Each row below holds a small network's activations on one input, seen along a few directions.
Each table varies a few parts of the input and shows all the possible inputs, shuffled.
Descriptions start from the smaller parts, as in this example, which fits no table here: one of 3 separate values, together with either a single point or one of 9 places around a ring or (one of 6 places along a line, together with one of 8 places around a ring).
Shared parts are said once, and a part with two or three values counts as separate values.
In the rows, 128 means zero.

Other details of the inputs vary at random and push rows far along three fixed directions, the same in every table; ignore that.

A family of inputs:
x1: [143 134 111 169 125 150 149 114  97 113 196  69 129  81]
x2: [ 70 171 188  93 182 131 111  95 120 144 133 185 101 173]
x3: [125 101 116  86 125 119 131 104  84 114 105 127 212 161]
x4: [146 162 137 171 141 159 123 119 134 126 208  97  38  59]
x5: [106 142 149 133 170 148 147  59  99 118 203  92 105  93]
x6: [109 156 167 134 172 136 146  74 113 124 203 108  99 102]
x7: [ 89 126 133 116 132 111 109 119 158 143  88 175 150 181]
x8: [203  89  85 197  61 112 137 209 226 135  81 101 100  79]
x9: [109 149 141 106 101 112 133 139 158 109  95 162 134 173]
x10: [124 149 124 147 130 140 154  91  87 111 203  80 122  94]
x11: [ 96 148 171  97 146 115 125 117 162 132  98 190 129 187]
x12: [ 88 142 152  98 145 113 118 112 154 141  91 192 140 200]
x13: [151  66  85 104 116 125 128 125  68 127  96  98 202 119]
x14: [147 116  95 130 107 128 128 157  98 121 117 108 158 122]
x15: [ 94 156 175  86 149 112 126 118 166 129  95 191 125 192]
x16: [154 143 123 199 126 132 155 136 161 122 196  71  62  53]
x17: [116 139 117 117 131 143 135 112  60 114 172 102 147 116]
x18: [156 106 129 148 117 103 120 166 217 154  67 132  52 104]
x19: [190  60  33 136  60 139 134 167  82 110  94  85 244 117]
x20: [ 78 174 188  84 187 139 121  91 102 134 154 165 106 160]
x21: [169  97 112 170 106  97 136 159 235 143  79 117  64  91]
x22: [135 148 122 151 139 168 131 109  72 123 198  83 116  83]
x23: [143 131 118 115  94 133 106 169 151 126  81 157 126 147]
x24: [140  57  63 129 113 119 111 139  66 149  93 110 227 129]
x25: [110 156 143 112 104 127 122 147 165 111  91 165 132 175]
x26: [149  64  72 118 122 122 121 137  58 147  95 117 223 139]
x27: [102 125 144  80 154 131 120 110  71 133 110 163 181 172]
x28: [134 155 122 145 128 159 132  95 103 107 193 102 115 104]
x29: [121 126 129 160 171 143 146  84  92 138 201  92 126  89]
x30: [124 124 109  96 107 136 117 142  74 114 102 133 189 165]
x31: [108 170 156 128 133 143 116 142 150 123 136 146  76 132]
x32: [142 128 164 142 138 101 125 161 204 146 107 145  50 103]
x33: [181 100 101 169  75  92 129 208 211 142  79 118  73  88]
x34: [100 144 178  84 147 112 109 125 156 132  91 176 101 169]
Each input here is: one of 2 separate values, together with either one of 8 places along a line or one of 9 places along a line.
Q: The inputs of x2 and x29 match in every part but the choice among 2 separate values. If x34 is changed in the same way as x2 into x29, which row does it become?
A: x3
Q: Change only the place on the line of 8 in x17. List by row number the other rows that result.
A: x4, x14, x22, x23, x30, x31, x33
Q: Change only the choice among 2 separate values in x4. List by row number the other rows that result.
A: x28

A family of inputs:
x35: [167 151 137 184 131 146 139 153 144 126 196  71  31  33]
x36: [163  58  89 117 135 110 132 132  82 138 105 100 193 105]
x37: [129 138 124 159 110 124 106 174 190 146  97 158  79 132]
x38: [139 164 136 131 130 167 140 111  69 100 211  86 110  86]
x39: [116 108 119 153 177 146 133  63  80 153 192  92 132  92]
x40: [114 136 136  70 124 133 104 147  85 124  82 162 147 167]
x41: [151 137 151 114  91  96 162 128 222  90  91 121  83 129]
x42: [107 142 120  95  91 120 155  78 146  78 106 133 190 191]
x43: [109 115 153  83 151 110 131 120 120 131  84 160 172 173]
x44: [146  66  75 152 125 122 145 124  96 140 118 102 227 124]
x45: [ 70 179 205  96 182 119 142  78 118 124 177 152  91 150]
x46: [162 106  59 148  71 150 132 149  82 105 135 101 216 129]
x47: [126 113 135 158 140  98 118 141 212 157  96 164  97 133]
x48: [131 129 124 152 112 127  94 170 189 152  92 153  74 125]
x49: [117 162 114 163 136 171 135 101  71 116 215  91 135 104]
x50: [145  99 153 121 148  98 117 142 187 159  78 145  67 111]
x51: [ 91 130 135 112 129 103 134 114 131 129 108 167 190 191]
x52: [ 77 208 192  86 169 157 118 100  92 119 175 155  65 151]
x53: [117 127 136  65 126 135  94 144  84 130  79 155 140 159]
x54: [181  93  65 200  84 127 128 192 159 142 125  90 120  76]
Q: What do these inputs look like to the network?
A: one of 2 separate values, together with either a single point or one of 4 places along a line or one of 5 places along a line
Q: The inputs of x49 and x35 match in every part but the choice among 2 separate values. If x47 is changed in the same way as x49 into x35, which row does it become?
A: x36
Q: Start at x38 and move only the place on the line of 5, one step at a time. The first step leads to x35. Which rows follow, in order?
A: x52, x40, x53
Q: Start at x45 and move only the place on the line of 4, one step at a time. The first step leads to x43. Which rows follow, in order?
A: x36, x50
Q: Change only the place on the line of 4 in x39. List by row number the other rows that result.
A: x44, x47, x51

A family of inputs:
x55: [120 137 145 101  97 106 121 144 193 112  65 185 145 190]
x56: [175 119 133 197 110  96 162 152 229 131 156  85  38  50]
x57: [144  51  52 152 119 117 122 125  75 154 105  91 211 113]
x58: [ 71 157 162 123 202 161 126  66  71 146 195 135 132 140]
x59: [152 114 145 195 160 120 129 151 202 168 145 124  56  71]
x60: [ 89 124 150 102 148 103 116 138 171 155  46 188 137 193]
x61: [153  63  75 141 123 112 135 165  60 145 112  92 217 105]
x62: [176 112 131 176 125 119 118 156 197 149 146 107  23  47]
x63: [ 70 160 171 111 196 130 133  69  57 142 201 130 120 133]
x64: [ 83 138 160  88 133  89 101 148 156 149  62 210 131 201]
x65: [178 115  48 146  54 181 122 172  64 100 123  92 207 121]
x66: [114 140 146  94  92  93 126 141 190 114  66 182 137 191]
x67: [113 146 148  96  92 101 124 151 188 110  66 181 139 192]
x68: [177  69  80 131 103 123 162 133  90 107 116  81 226 111]
x69: [ 77 184 172  89 168 155 116  84  43 115 199 122  97 127]
x70: [150  61  67 144 112 112 126 160  59 144 116  94 214 105]
x71: [112 139 146 101 107 110 129 143 201 116  55 177 141 192]
x72: [ 99 162 157  97 173 163 113  55  67 125 195 129 103 121]
x73: [154 125 141 171 142 126 135 150 190 145 130  90  20  58]
x74: [149 124 125 180 125 122 118 142 199 151 140  95  10  55]
x75: [ 97 164 166 112 166 144 153  47  93 107 206 116 128 134]
x76: [ 88 176 171  94 178 169 114  65  58 119 201 132 104 130]
x77: [104 205 124 141 114 204 121 110  77  98 203 114 108 130]
x78: [159  80  69 134  80 114 148 147  76 103 121  77 216 112]
x79: [119 141 155  96 111 109 129 139 193 113  59 185 146 193]
x80: [ 98 151 162  58 113 101  95 151 142 126  54 198 111 195]
x81: [ 92 135 155  95 132 103 101 154 161 149  65 205 140 197]
x82: [104 125 149 105 135 106  98 149 168 152  64 206 145 191]
x83: [106 137 145  99 110 102 139 134 196 116  46 166 136 193]
x84: [ 81 155 157 130 194 159 116  58  74 146 205 138 126 130]
x85: [185  63  82 113 116 133 136 150  61 124 102  87 202  98]
x86: [162  71  63 123 107 138 127 146  62 126  93  72 196 104]
x87: [145 121 155 183 163 107 141 161 192 163 148 119  48  69]
x88: [ 88 160 149  98 169 163 113  58  71 127 192 124 102 125]
x89: [ 84 182 179  86 177 154 127  91  41 115 193 118 103 126]
x90: [172 116 120 203  97  93 151 166 222 131 155  82  38  42]
x91: [ 73 162 173 113 200 138 132  59  66 144 206 135 119 135]
x92: [107 118 145 103 133  98  98 141 170 154  64 207 143 189]
x93: [ 98 194 127 109  66 161  97 170 160 106  67 181 114 208]
x94: [151  76  54 144  83 128 144 122  91 109 111  71 217 119]
x95: [104 161 166 116 169 155 157  55  91 103 199 111 136 128]
x96: [104 152 160  64 113 116  95 155 148 124  58 197 119 193]
x97: [182  66  73 119 110 141 125 147  64 125 102  88 203  99]
x98: [184  61  78 114 116 136 133 142  64 124  98  88 202  98]
x99: [ 81 182 174 109 163 144 154  77  77 101 205 109 122 133]
x100: [ 92 149 147  76 116 120  92 136 159 130  48 186 110 195]
x101: [ 97 167 160  99 173 172 111  64  64 121 195 127 106 124]
x102: [155 122 133 175 134 118 129 139 196 149 135  91  15  58]
x103: [161  68  54 138  87 123 145 115  96 112 120  85 219 116]
x104: [174 121 145 170 136 129 127 167 188 143 140 106  33  55]
x105: [107 144 164  58 118  96 107 152 141 124  50 189 115 192]
x106: [177 113 141 168 135 116 129 150 192 147 143 106  29  54]
x107: [112 150 162  88 105 102 133 153 183 110  62 181 143 197]
x108: [128 181 130 107  66 158 101 189 159 106  74 188 129 195]
x109: [ 90 169 163 110 157 131 157  65  83 105 205 104 117 128]
x110: [ 81 134 151 102 145 108 107 139 170 156  50 193 136 201]
x111: [ 89 182 178  89 179 163 126  83  53 117 197 120 103 125]
x112: [ 95 136 163  90 142 102 109 156 157 149  61 203 146 198]
x113: [120 135 157  64 117 103 109 149 149 127  53 186 123 186]
x114: [142 168 118 119  62 127 113 178 180  94  85 184 135 185]
x115: [136 112 133 200 156 105 131 134 209 173 139 108  35  71]
x116: [167  65  60 135  94 120 156 114  97 112 116  78 220 116]
x117: [159  50  69 145 136 126 139 140  76 151 107  95 221 109]
x118: [168 128 153 161 139 120 138 168 181 139 141 100  28  52]
x119: [199 147  98 224  69 131 141 206 214 114 170  92  47  49]
x120: [111 138 153  75 125 124 101 150 161 130  48 188 122 186]
x121: [ 83 177 170  90 172 155 117  67  58 121 203 126  93 125]
x122: [153 130 128 202 118 120 154 147 230 131 143  82  41  64]
x123: [ 81 164 150 121 159 144 152  41 102 110 195 100 116 136]
x124: [ 68 155 151 128 191 160 116  61  75 146 201 136 126 137]
x125: [ 85 167 153  99 170 172 111  67  67 122 192 124 105 129]
x126: [115 116 152 102 148 106 114 144 170 152  54 199 150 184]
x127: [152  71  52 140  85 119 144 111  92 113 111  74 215 119]
x128: [176  65  69 134  95 118 155 113  95 110 117  83 222 114]
x129: [175 122 141 195 119 105 167 164 224 127 152  84  44  50]
x130: [105 212 136 133 109 159 136 123  66  84 220 112 117 129]
x131: [ 81 158 179 115 212 154 136  61  62 142 203 139 133 135]
x132: [112 136 134 109  94 109 120 141 204 115  59 178 136 190]
x133: [111 209 134 136 111 166 137 115  76  86 223 114 119 128]
x134: [155 107 143 191 158 104 131 143 203 170 151 124  50  69]
x135: [105 201 143  92  62 148 100 196 143  99  70 190 118 208]
x136: [156  60  80 135 129 108 143 160  60 144 109  92 217 103]
x137: [158  47  60 146 127 118 133 127  79 153 111  96 218 112]
x138: [163 119  38 152  49 144 133 160  74  90 130  82 211 129]
x139: [174  71  83 108 107 119 140 167  48 119 100  79 194  95]
x140: [163  50  61 147 121 121 120 126  76 152 116 107 219 109]
x141: [107 125 157 101 145 107 106 153 164 152  60 203 151 191]
x142: [ 95 173 170 115 169 156 151  62  90 104 206 117 133 134]
x143: [ 93 164 154 117 157 151 141  42  95 107 206 120 128 132]
x144: [ 50 166 156 125 194 158 116  52  69 144 196 130 118 146]
x145: [174  58  62 116 107 131 128 131  67 130 102  84 198 103]
x146: [184  58  70 114 108 129 127 129  66 128 102  89 199 101]
x147: [174  62  70 116 116 138 134 143  65 126  98  83 201 100]
x148: [144 117 138 195 146 102 125 156 203 169 156 122  36  63]
x149: [174 119 138 193 115  97 167 173 214 125 146  79  47  47]
x150: [122 128 143 101 109 105 139 142 202 116  51 172 142 184]
x151: [181 165 108 210  67 161 129 214 192 121 165  90  30  56]
x152: [114 113 147 103 140  98 108 133 174 155  58 200 143 188]
x153: [ 94 167 155 123 156 158 140  53  94 102 206 117 130 131]
x154: [145 105 124 208 146 111 121 146 218 175 150 117  35  61]
x155: [171 115  40 151  54 149 134 162  78  91 138  93 216 125]
x156: [176 113 124 203 108 108 148 146 232 134 157  95  43  51]
Q: The inputs of x155 and x130 match in every part but one. If x154 is changed in the same way as x155 into x130, which row does it become?
A: x64
Q: The inputs of x99 and x107 match in every part but one. If x69 is changed in the same way as x99 into x107, which row does it become?
A: x96
Q: What do these inputs look like to the network?
A: one of 6 places along a line, together with either one of 2 separate values or (one of 3 separate values, together with one of 5 places around a ring)
Q: Change only the choice among 3 separate values in x134. List by row number the other rows that result.
A: x75, x106
Q: Change only the choice among 2 separate values in x133. List by row number the other rows that result.
A: x151
Q: Change only the choice among 3 separate values in x139. List by row number the other rows that result.
A: x136, x149
Q: Change only the place on the line of 6 in x84. List by row number the other rows that result.
A: x70, x81, x82, x124, x144
Q: Change only the place on the ring of 5 in x59. List by row number the other rows that result.
A: x84, x126, x140, x152
